Each row below holds a small network's activations on one input, seen along a few directions.
Each table varies a few parts of the input and shows all the possible inputs, shuffled.
Descriptions start from the smaller parts, as in this example, which fits no table here: one of 6 places along a line, together with either a single point or one of 11 places along a line or (one of 2 separate values, together with one of 8 places around a ring).
Shared parts are said once, and a part with two or three values counts as separate values.

Other details of the inputs vary at random and push rows far along two fixed directions, the same in every table; ignore that.

Rows:
R1: [10,-11,1,10,-20,32,9,12,-4,-12,-17]
R2: [8,-8,23,23,-32,34,-28,11,17,-19,5]
R3: [-9,34,20,-30,12,-6,33,8,29,3,-15]
R4: [14,-13,-14,18,9,-4,-5,2,-20,0,-8]
R5: [17,-4,-2,5,-20,22,13,-2,10,-14,-21]
R6: [-1,-10,12,26,-24,13,-31,-15,-13,-7,21]
R7: [-21,13,-31,-28,53,-61,-14,-13,-28,25,18]
R8: [1,-29,-47,27,21,-27,-23,-3,-55,13,26]
R9: [6,-3,21,1,-31,22,-25,1,27,-14,10]
R10: [-24,22,-2,-26,36,-37,20,-3,10,19,7]
R11: [-16,33,9,-21,7,-9,29,6,39,8,-18]
R12: [16,-7,5,13,-21,27,19,11,-2,-17,-12]
R13: [15,-31,-17,27,-11,19,-7,3,-33,-12,-9]
R14: [13,-13,4,20,-17,32,11,10,-2,-15,-27]
R15: [-22,8,-29,-38,52,-49,-12,-10,-29,28,26]
R16: [12,-26,-36,8,26,-27,-15,-7,-55,12,30]
R17: [-6,28,12,-34,3,1,32,2,28,-4,-10]
R18: [-14,29,37,-28,-2,-7,-15,5,51,4,2]
R19: [0,-13,15,33,-26,13,-32,-10,-17,-7,18]
R20: [-9,28,5,-31,-1,-9,30,-2,42,7,-14]
R21: [15,-11,1,1,-20,24,14,0,6,-12,-23]
R22: [-1,2,34,27,-31,25,-17,-4,9,-10,3]
R23: [6,-31,-38,5,25,-21,-24,-6,-56,16,26]
R24: [17,-16,6,29,-18,26,23,10,6,-12,-15]
R25: [-20,30,-5,-33,38,-38,8,-5,8,17,-5]
R26: [0,5,31,10,-35,18,-14,-13,18,-7,6]
R27: [-24,21,-6,-31,30,-38,19,-5,10,16,8]
R28: [18,-15,-8,18,8,-1,3,8,-25,1,2]
R29: [9,-8,-1,3,-18,28,12,1,3,-16,-21]
R30: [-5,-19,-12,13,7,-17,-57,-2,-28,4,40]
R31: [4,-6,-22,3,8,-4,-5,-7,-19,-4,1]
R32: [-23,25,-1,-39,39,-31,8,3,3,24,1]
R33: [24,-36,-12,36,-8,20,-7,7,-32,-8,-14]
R34: [-9,30,12,-22,7,-13,30,6,42,11,-21]
R35: [11,-9,-10,20,-27,30,14,4,7,-15,-12]
R36: [13,-12,0,12,-21,23,24,1,10,-13,-8]
R37: [4,-3,18,7,-32,29,-26,3,23,-20,10]
R38: [-1,-30,-42,18,26,-24,-13,-11,-53,9,34]
R39: [-19,35,48,-17,-6,-11,-5,-9,41,10,-1]
R40: [-9,27,20,-35,13,-6,24,10,32,12,-23]
Description of these inputs: one of 5 places along a line, together with either one of 2 separate values or one of 6 places around a ring.
- The inputs of R25 and R4 match in every part but the place on the line of 5. If R2 is changed in the same way as R25 into R4, which row does it become? => R18
- Which other rows does R30 become when the choice among 2 separate values takes its other values? List them by row number. => R19
- List by row number the other rows that have the place on the line of 5 in common with R5. => R9, R16, R20, R21, R23, R26, R36
- Which other rows does R13 become when the place on the line of 5 takes its other values? List them by row number. => R14, R21, R29, R33

Rows:
R41: [-3,-2,-22,-12,19,-22,-2,-4,-12,8,11]
R42: [-13,8,0,-3,14,-25,-12,-12,-9,13,15]
R43: [-4,-3,-16,0,27,-25,-3,5,-16,15,7]
R44: [-2,-3,-17,-11,26,-22,-4,-4,-22,13,4]
R45: [-22,43,31,-42,0,-11,20,-5,55,6,-4]
R46: [14,-14,-5,19,-18,24,15,5,-2,-14,-7]
R47: [10,-10,10,25,-15,17,-12,8,2,-8,-1]
R48: [8,-12,2,14,-23,20,-12,-1,1,-11,5]
R49: [7,-11,4,12,-19,22,-16,3,-1,-13,1]
R50: [2,-4,7,3,-6,5,-13,-2,-2,-3,1]
R51: [2,-5,-9,9,2,0,13,-3,-10,0,-7]
R52: [-9,30,37,-20,-15,11,18,3,43,-5,-18]
R53: [14,-13,0,19,-14,25,14,8,-9,-10,-16]
R54: [-3,-2,-21,-13,23,-19,-6,-1,-18,9,8]
- Describe the family of inputs behind these rows. => one of 2 separate values, together with either a single point or one of 6 places around a ring
- The inputs of R46 and R45 match in every part but the choice among 2 separate values. If R44 is changed in the same way as R46 into R45, which row does it become? => R50
- Which other rows does R51 become when the choice among 2 separate values takes its other values? List them by row number. => R42

Rows:
R55: [3,10,10,8,-12,14,22,7,19,-12,-12]
R56: [-24,29,17,-24,5,-16,8,-6,36,8,-8]
R57: [6,-4,-4,22,-8,2,-3,-3,-17,1,4]
R58: [5,6,11,10,-10,12,19,5,21,-11,-17]
R59: [-17,15,-6,-41,35,-41,13,-1,10,24,2]
R60: [3,11,1,-9,-21,20,18,-1,21,-15,-15]
R61: [14,-16,-7,7,-18,29,6,-2,-10,-15,-8]
R62: [-20,28,27,-22,-11,6,21,-3,38,-2,-11]
R63: [6,9,16,11,-19,12,11,-1,17,-4,-17]
R64: [18,-17,9,27,-19,19,0,0,-14,-6,-12]
R65: [6,-11,-15,3,-8,10,3,-6,-15,-10,3]
R66: [-16,25,-3,-41,29,-25,7,11,17,18,-5]
R67: [-4,3,-17,-14,10,-15,-3,-11,-3,2,2]
R68: [4,-20,6,21,-15,16,-10,0,-10,-8,-4]
R69: [16,-18,-13,13,-15,22,-5,-3,-9,-14,-9]
R70: [-7,3,-5,-16,21,-24,-34,3,-10,10,23]
R71: [6,-20,-26,11,16,-12,-10,3,-23,11,9]
R72: [0,-7,3,24,-22,20,-4,1,-1,-11,0]
R73: [-6,-21,-19,19,19,-19,-33,-8,-36,12,21]
R74: [-5,-15,-12,12,14,-8,-34,3,-31,5,13]
R75: [0,9,13,-3,0,1,9,-3,-1,7,-5]
R76: [-5,1,-15,-6,14,-19,5,1,2,11,2]
R77: [2,10,2,-4,-16,15,25,10,26,-6,-14]
R78: [-1,3,12,-9,-5,3,-7,-2,8,0,13]
R79: [-11,30,25,-27,-8,-5,6,-3,50,0,-3]
R80: [10,-10,3,21,-26,20,-12,2,3,-14,11]
R81: [6,-18,-19,22,20,-23,-27,-9,-43,17,16]
R82: [10,-13,4,17,-23,19,-10,0,-5,-12,15]
R83: [2,-15,-23,1,19,-12,-1,2,-27,13,13]
R84: [-18,22,13,-41,21,-36,-8,-8,21,16,15]
R85: [-3,-2,-2,-6,11,-18,-25,-6,-1,8,21]
R86: [3,11,18,5,-19,15,18,-1,11,-4,-11]
R87: [-9,10,-1,-8,18,-18,14,-2,-2,5,7]
R88: [6,-22,-25,-3,13,-13,-14,-10,-34,1,9]
R89: [2,-15,7,20,-16,23,-5,0,-10,-8,0]
R90: [-3,8,1,-6,18,-16,-15,3,-15,13,0]
R91: [11,-11,5,18,-6,20,13,6,-8,-10,-6]
R92: [8,4,13,9,-7,15,16,7,19,-10,-18]
R93: [6,8,5,-16,-14,24,6,8,16,-15,-21]
R94: [-9,7,-11,-17,13,-15,15,1,2,11,6]
R95: [13,-11,1,20,-2,18,-3,15,-11,-12,-10]
R96: [-4,2,1,-9,23,-22,8,0,-4,7,0]
- The inputs of R71 and R81 match in every part but one. If R77 is changed in the same way as R71 into R81, which row does it become? => R57
- The inputs of R87 and R94 match in every part but one. If R91 is changed in the same way as R87 into R94, which row does it become? => R83
- Describe the family of inputs behind these rows. => one of 6 places along a line, together with either a single point or one of 6 places around a ring
- Which other rows does R89 become when the place on the ring of 6 takes its other values? List them by row number. => R56, R62, R68, R72, R73
- Which other rows does R79 become when the place on the line of 6 takes its other values? List them by row number. => R56, R58, R63, R67, R76
- Start at R70 and move only the place on the line of 6, one step at a time. The first step leads to R74. Which rows follow, in order? => R90, R95, R66, R93
